These are the activations of a small neural network, seen along a few directions. Each row is one input.
In each table, some parts of the input vary, and every possible input appears once, in random order.
Descriptions start from the smaller parts, as in this example, which fits no table here: one of 2 separate values, together with either a single point or one of 9 places along a line or (one of 4 places along a line, together with one of 5 places around a ring).
Shared parts are said once, and a part with two or three values counts as separate values.

Other details of the inputs shift rows strongly along three fixed directions, in all tables alike. That doesn't count.

Table:
row 1: [-23 -40  14   7 -53  -7  -2  21  -7 -62 -25]
row 2: [-34 -22 -16  40  12  64  22  19  14  43  40]
row 3: [ 47  40  -2  -9  22 -53  -7 -20  11  -7   9]
row 4: [-31 -31   9  10 -49  10 -10  45  -9 -40 -41]
row 5: [-41   6 -22  29  -1  87  -5 -15   0  31  34]
row 6: [ 24  28 -24  35  48 -45   6 -15 -39  16  53]
row 7: [ 30   8 -22 -54 -20  34  11 -18  74  33 -20]
row 8: [ 52  26 -16 -59  -7 -13  18 -40  53   7  -8]
row 9: [ 48  32  -5 -72 -21 -36 -15  -7  24   5 -52]
row 10: [ 28  27 -14  16  29 -89 -14  -7 -73 -36  -8]
row 11: [-32 -19  -4  23  20  60  27   1   2  55  24]
row 12: [-29 -25   3  14  16  48  40 -21   7  31  37]
row 13: [-26 -22   8  -2 -22  14 -13  46 -14 -22 -13]
row 14: [ 40  19  -5 -32   8   9   7 -39  77  22  23]
row 15: [-17 -34  14   2 -46   0 -10  27   6 -41  12]
row 16: [ -9  10   1  66  55 -22  -7  10 -66  21   4]
row 17: [ 36  39 -17  -7  67 -14  17 -50  21  32  33]
row 18: [-10  12   0 -31 -41  48  -8 -26  22 -23  12]
row 19: [-28 -30   7  48 -28 -18 -34  66 -52 -35   0]
row 20: [ -7 -23  21 -40 -56  -6   6   7  14 -53 -41]
row 21: [-47 -23  15  59  31  29   3   8 -28  30   6]
row 22: [ 39  47 -27  11  57  -5   4 -23  26  58  26]
row 23: [-23 -23  -1 -16 -12  43  36 -32  40  14   3]
row 24: [-19 -23  17  22 -33   7 -30  43  10 -30 -17]
row 25: [ 31  32  -6  -1  27 -97 -24   9 -72 -36   6]
row 26: [ 17  27  -5  37  79 -38  10 -50 -37  44  35]
row 27: [-38 -26  15  20  -5  43  -2  30  15 -13 -14]
row 28: [ 46  15  26 -91 -38 -44 -15 -16  23 -19 -29]
row 29: [ 38  18   2 -79 -41 -13  -9   3  39  -7 -59]
row 30: [-30 -25  -1  10 -21  16  -3  29 -11 -18 -28]
row 31: [-29 -23  18  20  15  50  35 -23  23  17  18]
row 32: [ -4   2  14  25   8 -65 -37  37 -94 -17 -20]
Description of these inputs: one of 2 separate values, together with either a single point or (one of 3 separate values, together with one of 5 places along a line).
Question: Changing only the choice among 2 separate values turns row 23 into row 9. The same change can be made to row 25. Which row results?
Answer: row 13
Question: Change only the choice among 2 separate values in row 12. List by row number the other rows that result.
Answer: row 11
Question: Change only the choice among 3 separate values in row 30. List by row number the other rows that result.
Answer: row 13, row 27

Table:
row 33: [ 52  44  -8 -34 -14 -57 -38  21   4  -1  -8]
row 34: [  5  -8   5 -14 -45  -2  21   6  10 -48 -25]
row 35: [  8 -12  12  -8  -4   1  -1  24  -1   7 -29]
row 36: [-38 -22  -4 -29 -34  90  10   8  54  21  32]
row 37: [  3   4 -26  17  -3 -36  -5   5 -35 -54   1]
row 38: [-38  -6  -8  47   8  35 -17   9 -18  -2  11]
row 39: [-44 -24  18  53   8   1 -19   9 -19 -53  17]
row 40: [ 35  54 -16 -35  -1 -21 -10 -24  -6   8 -24]
row 41: [-17   6  -4  21  34 -16   2  11 -67  17   7]
row 42: [-41 -24  -2  43 -20 -18   7  36 -34 -48  28]
row 43: [ -1   3  24 -21 -53 -17 -40  52  -7 -46 -21]
row 44: [  9  -8   5  -3  14 -24  -4  21  -5  22 -21]
row 45: [-41 -16  17  17 -38  43  -7  14   8 -19 -33]
row 46: [-22  -5   1  38  54  32  25 -10 -22  64  16]
row 47: [ 32  21 -25  16  29 -22 -13  10   9  36  31]
row 48: [ 28  15 -26   2  25  22  10 -21  41  47   0]
row 49: [-35 -16   2 -13   5  90  26 -24  62  55  -1]
row 50: [-28 -38  30  -9 -75   5 -17  28   3 -49   3]
row 51: [  9 -15   4 -25  -9  -3   0  16  24   8 -35]
row 52: [-40 -19  -1  40  27 -29  32   8 -45  -5  14]
row 53: [ 38  11  -2 -33   8 -47  -2 -38 -15   5  -8]
row 54: [-35 -25   5  54 -16  21  18 -17 -30   0  23]
row 55: [-46 -28   1  67  21   8  -3  24 -42  12  -4]
row 56: [ 17   1  -8 -38 -31  62   1   0  68  13  -6]
row 57: [  6  25 -35   7  64   8  11 -35 -31  49  22]
row 58: [ 31  22 -24   1  24  33  18 -26  35  51   7]
row 59: [ 34  39   3  11  52 -25  16 -48   8  22  24]
row 60: [ 25  -5  -1 -40 -34  -2 -13 -26  24 -18   6]
row 61: [-32 -38  23 -18 -30  49  42 -17  29  21   5]
row 62: [  1   9 -25  20  38 -50  18 -19 -39  -7   5]
row 63: [ 44  10  33 -62 -33 -21 -16   7  46 -48  -4]
row 64: [ 30  16 -23   7  21 -16 -14   2  16  28   9]
row 65: [ -3 -13  41   0  -2 -46 -15  14 -30 -64 -26]
row 66: [ 40  18  24 -28  33 -57   1 -21  -8 -11 -11]
row 67: [ 12  24 -10 -52 -21  12 -24   1  14 -12  -6]
Question: What is each input in this table made of?
Answer: one of 5 places along a line, together with either one of 3 separate values or one of 4 places along a line
Question: Change only the choice among 3 separate values in row 66. List by row number the other rows that result.
Answer: row 52, row 61
Question: Change only the place on the line of 5 in row 66. List by row number the other rows that result.
Answer: row 39, row 59, row 63, row 65
Question: List by row number the other rows that have the place on the line of 5 in common with row 56.
Answer: row 37, row 38, row 39, row 60, row 64, row 67

Table:
row 68: [ 34  31   0 -61  12   3   7 -42  31  -5   0]
row 69: [-22 -12 -10  63  15 -23   4 -18 -58 -16  16]
row 70: [ 17  16  -2 -43   8  24  13 -27  40  47 -13]
row 71: [ 29  25 -16  51  51 -67   3 -33 -40  15  30]
row 72: [ -1 -16  27  15 -23 -60 -29  54 -74 -51 -51]
row 73: [-24 -32  19  -5 -31  67  37  -8  75 -10   7]
row 74: [-37 -28  -8  83  45  -1   8  23 -50   9   6]
row 75: [-12   6   1  26 -25 -40 -48  40 -77 -55 -27]
row 76: [ 33  35 -22 -41  -6  19  -1 -16  37  32   2]
row 77: [ 29  10  -8  -5  10 -19  14 -42  15  18  18]
row 78: [ 27  15  11 -46  16  15  19 -30  61   9  15]
row 79: [-12  -5   7 -26 -44  45 -10  13  31  -2 -10]
row 80: [-37 -30  10  32  12  31  11  10 -11  25   3]
row 81: [-52 -33 -10  61  25  49  25   3 -35  25   8]
row 82: [-20 -15 -23  38  15  33   6  21   7   9  21]
row 83: [ -6 -11   2  -3 -28  31  -5  26  11  -4  -1]
row 84: [  5  26 -14 -26  10 -15  24 -36  20  19  20]
row 85: [-43 -42  -1  63  18  13  13  -7 -53   0  52]
row 86: [-11 -19  24 -33 -60 -46 -18  33  15 -85 -40]
row 87: [-19 -10  31 -21 -33   2 -16  21  -7 -20 -42]
row 88: [ 50  36 -28 -71 -15   7  -8 -14  41  15 -12]
row 89: [ 42  41  -4  16  38 -44  14 -29 -11   9  23]
row 90: [-24 -37  11 -24 -27  56  26  16  37  13 -17]
row 91: [ 37  39  -3  15  55 -63 -19 -12 -54  34   0]
row 92: [-34 -30   6  41  16  26  19  19  -5  20   2]
row 93: [ 38  28 -18  15  57 -61  -2   0 -40  31   1]
row 94: [ 32  37 -12  -2  22 -11 -20 -12  -6  32  19]
row 95: [ -3 -11  36 -33 -71  -6 -43  52  22 -55 -43]
row 96: [-15 -22  -5  -2 -27  50  -1  22  50  -5  -5]
row 97: [ 38  41 -11 -71 -24   9 -27 -19  42  10 -18]
row 98: [ 28  23   1  -3  30 -42  -9  -1 -10  24 -13]
row 99: [-12 -35  20 -20 -42  -8 -10  48   9 -44 -53]
row 100: [ 30  27 -13   4  49 -37  -5 -14  -4  32  -9]
row 101: [-46 -22   3  36   8   3  27   3   2  -4  33]
row 102: [ 17  22 -22  30  50 -60  -5 -35 -73  11  40]
row 103: [-40 -57  10   2 -23  60  27 -13  43   3  32]
row 104: [ 10  40 -26  12  36 -58   6 -32 -43   5  20]
row 105: [-33 -36  -8  -6 -11  56  22 -32  15   5  28]
row 106: [ 43  40 -28 -39   1   3 -11 -16  20  19  -4]
row 107: [ -7  -8  37  13 -17 -63 -39  49 -51 -46 -48]
row 108: [ 46  29   2 -77 -31  10  15 -39  58 -12 -20]
row 109: [-47 -23  -7  62  15  57   8  17   2  26  37]
row 110: [-24 -17  26 -29 -46  13 -19  17  -2 -31 -53]
row 111: [-25 -23 -15  19   2  72  25  14  47  38  35]
row 112: [ 28  22  -6 -18  49  -1  13 -36  34  11  27]
row 113: [-38 -15 -13  53  25  64   4   0  20  39  42]
row 114: [ 27  11 -21  15  42 -56  -8 -28 -29   1  30]
row 115: [ 31  23  -1 -52  -9 -37  10 -23  30  -1   5]
row 116: [ 49  25 -19 -51  -6   1  -4  -1  39  26   4]
row 117: [-28 -18  22  52   6 -51 -37  44 -68 -42 -32]
row 118: [ 36  42  -7 -45  -7   3 -21 -16  33  26  -2]
row 119: [ 28  26 -14 -17  23 -36   1  -5 -29  20 -16]
row 120: [ 38  24   0 -23  13  12  33 -43  41  28  24]
row 121: [-39 -23  -2  37  16  35  22   7 -23  26   2]
row 122: [  2 -18  25 -45 -78   1 -42  52  40 -65 -51]
row 123: [-51 -61   1  44  -7  81  41 -21  58  10  32]
row 124: [ 48  32  -7 -45  -7   2 -15  -9  39  26   0]
row 125: [ 36  45   0 -12  46 -48   0 -29 -33  -1  23]
row 126: [  4   0  14  17 -35 -57 -44  64 -50 -61 -32]
row 127: [-16  -5  23   7 -35  -7   7  10 -24 -51 -10]
row 128: [-53 -39 -13  40  20  66  35   4  -9  33   9]
row 129: [-36 -24   0  52   1  11  19 -17 -24  -3  24]
row 130: [-22 -10  12  38  30  -6   5  -2 -45 -23  28]
row 131: [ -9 -13  11 -36 -69  13 -20  45  11 -43 -33]
row 132: [-17 -14  24 -20 -46 -20 -27  31 -36 -52 -63]
Question: What is each input in this table made of?
Answer: one of 5 places along a line, together with either one of 5 separate values or (one of 2 separate values, together with one of 4 places along a line)
Question: Change only the choice among 2 separate values in row 121. List by row number the other rows that result.
Answer: row 76
Question: Change only the choice among 5 separate values in row 125. List by row number the other rows that result.
Answer: row 84, row 102, row 127, row 129
Question: Change only the place on the line of 4 in row 70. List by row number the other rows that result.
Answer: row 87, row 119, row 121
Question: Change only the place on the line of 4 in row 132. List by row number the other rows that result.
Answer: row 81, row 110, row 128
Question: Change only the choice among 5 separate values in row 89. List by row number the other rows that result.
Answer: row 71, row 78, row 101, row 103
Question: Change only the choice among 2 separate values in row 99. List by row number the other rows that result.
Answer: row 82
